Here are a small network's activations along a few directions, averaged over the inputs that share one value of a field.
Related values have similar rows: they may be neighbours, one step apart, or belong to one group.
In the rows, zero is written as 500.
Strong random noise was added to every row along 6 fixed directions; ignore it. To show where, here is one row again and again, with new noise each time:
[527 398 550 635 586 430 503 393 499 660 393 352 485 649 409 429 552 598
 503 557 621]
[590 271 675 430 584 601 606 361 539 625 234 342 741 655 376 337 536 482
 569 423 553]
[444 511 584 453 489 612 514 571 439 456 552 585 589 367 554 701 480 506
 524 497 464]
[670 231 398 428 520 650 518 269 471 626 419 417 481 727 377 184 452 580
 689 496 479]
[505 476 485 589 651 512 610 457 376 369 574 376 333 529 480 567 577 610
 523 702 474]
[408 522 553 440 659 594 567 489 483 545 550 440 596 519 559 584 649 480
 561 527 504]
[486 452 344 449 487 597 452 426 457 519 666 604 378 492 588 560 468 607
 658 520 410]
[491 371 286 525 365 434 352 332 575 610 604 688 284 497 641 628 364 743
 698 418 405]


Values of L:
l5: [529 526 390 680 368 396 368 539 563 537 583 461 515 474 428 427 435 540
 436 507 609]
l3: [565 518 481 712 399 349 462 628 370 510 434 546 251 421 466 506 463 531
 287 540 621]
l18: [464 475 367 635 348 344 415 529 472 499 425 545 272 485 498 440 360 617
 440 499 476]
l12: [579 436 415 371 510 734 530 511 420 477 528 503 364 559 462 237 583 440
 517 526 422]
l2: [538 563 481 699 550 106 478 430 645 619 499 383 307 617 603 594 488 720
 447 479 575]
l16: [420 528 316 445 484 489 500 377 593 592 500 488 532 619 564 344 530 419
 661 410 474]
l9: [434 646 411 657 391 412 377 544 595 612 562 558 503 496 494 447 465 478
 486 559 679]
l11: [733 566 437 598 237 547 369 658 344 531 604 563 512 434 297 232 248 434
 377 608 587]
l14: [548 429 583 168 410 726 621 489 543 494 503 718 694 437 516 525 435 407
 634 372 357]
l15: [522 371 436 286 479 584 577 438 683 429 376 463 605 616 565 364 471 352
 651 367 371]
l4: [463 399 547 568 569 383 450 455 674 612 352 519 524 616 470 547 587 545
 480 363 550]
l8: [563 494 533 639 653 298 532 348 577 622 437 333 387 663 410 366 522 665
 471 552 563]
l6: [441 435 544 568 390 363 431 579 578 499 307 563 627 478 465 511 382 425
 417 360 542]
l1: [439 593 610 375 567 550 362 472 551 612 457 544 712 581 532 491 630 302
 424 452 574]
l7: [515 644 301 626 445 408 365 486 445 734 730 492 397 549 458 274 478 557
 445 542 628]
l17: [377 658 539 453 581 575 454 622 464 653 712 449 596 446 504 556 698 416
 394 521 640]
l13: [445 644 516 388 526 421 465 423 511 290 580 606 427 393 664 801 569 454
 535 552 346]
l10: [442 643 301 428 571 619 319 555 449 717 621 494 451 626 486 203 560 363
 557 436 536]
L is arranged as a ring.
Question: Going along L from l3 by way of its neighbour l12, in what order are l4, l8, l6, l7, l13, l10 met?
Answer: l4, l13, l8, l7, l6, l10
Question: Name the neighbours of l5, in listed order.
Answer: l9, l11
Question: What is the length, in steps, of the shortest route from l16 to l1?
Answer: 8

Values of V:
v8: [426 547 621 325 602 697 608 622 388 309 668 637 566 240 638 877 512 478
 528 445 336]
v4: [456 684 621 632 679 374 531 523 548 502 521 248 659 523 492 498 672 442
 360 602 618]
v9: [334 573 655 543 727 172 705 370 788 444 446 295 670 511 729 780 779 535
 493 496 487]
v17: [371 597 536 708 538 362 457 532 397 387 463 438 376 500 475 677 531 437
 360 705 546]
v2: [488 584 643 284 559 621 640 661 457 326 404 427 748 403 549 450 509 338
 430 393 480]
v18: [456 669 327 630 624 363 415 502 399 549 805 633  82 502 602 687 558 699
 497 673 481]
v1: [416 587 492 469 649 363 447 480 636 520 564 356 562 542 663 508 623 473
 467 460 568]
v7: [532 483 495 507 493 552 606 536 439 557 560 457 529 457 485 531 501 503
 526 580 488]
v10: [441 614 460 883 538 320 397 602 446 528 495 366 257 619 381 506 588 517
 306 702 740]
v3: [258 847 267 528 730 495 432 759 379 548 886 441 323 463 580 473 781 381
 378 653 571]
v5: [631 488 269 617 381 463 507 327 495 513 650 488 326 549 443 330 426 640
 641 635 467]
v14: [528 478 290 408 420 538 415 382 387 408 590 606 246 583 539 477 454 524
 638 612 320]
v15: [468 375 474 446 471 485 431 368 678 827 410 565 569 507 556 523 467 597
 683 305 533]
v13: [276 693 317 456 724 613 568 622 418 383 758 449 305 497 600 422 689 402
 516 582 466]
v11: [308 651 505 779 591 189 591 539 553 465 665 367 330 423 581 852 623 689
 414 699 548]
v12: [452 396 414 677 594 266 633 398 619 369 351 440 226 627 554 523 548 629
 551 494 463]
v6: [556 337 736 410 637 487 576 315 633 559 196 461 640 612 478 486 633 563
 511 394 482]
v16: [606 502 414 338 525 740 547 501 304 206 683 560 288 523 486 501 573 516
 555 654 332]
V is arranged as a ring.
Question: Going along V from v1 by way of its neighbour v4, in what order are v9, v2, v7, v10, v15, v16 met?
Answer: v9, v7, v15, v16, v10, v2
Question: What is the length, in steps, of the shortest route from v6 to v17?
Answer: 3
Question: Name the neighbours of v13, in listed order.
Answer: v3, v12

Values of G:
g9: [607 566 329 256 688 841 632 463 272 283 852 559 332 466 536 411 623 532
 655 687 268]
g4: [536 510 318 682 579 289 561 400 591 618 546 340 345 586 543 405 524 616
 587 593 582]
g7: [356 566 653 506 761 560 657 555 371 392 560 384 460 490 495 727 728 470
 420 664 465]
g8: [557 359 426 502 370 376 500 455 514 375 404 406 417 509 496 476 335 572
 494 473 420]
g10: [405 659 187 557 559 378 335 300 664 855 768 454 463 694 633 329 665 543
 689 551 587]
g2: [639 261 734 536 378 531 432 409 480 699 104 418 709 650 233 323 400 438
 432 445 636]
g1: [543 331 688 621 556 411 532 485 614 495 112 260 715 520 334 337 469 444
 382 394 642]
g6: [595 498 389 558 330 490 410 529 384 239 511 666 228 463 457 417 280 530
 471 567 430]
g5: [675 332 475 523 416 537 418 390 531 790 495 579 496 658 394 311 376 602
 544 396 592]
g3: [476 633 616 550 238 530 343 785 451 614 459 706 606 427 399 479 404 378
 289 388 665]
Each value of G is a pair of two hidden parts, and every pair occurs once (2 first parts, 5 second parts).
Question: g5 and g1 share the first part; g5 and g9 share the second. Which value has the first part of g9 and the second part of g1?
Answer: g8
Question: g4 and g7 share the first part; g4 and g10 share the second. Which value has the first part of g10 and the second part of g7?
Answer: g2
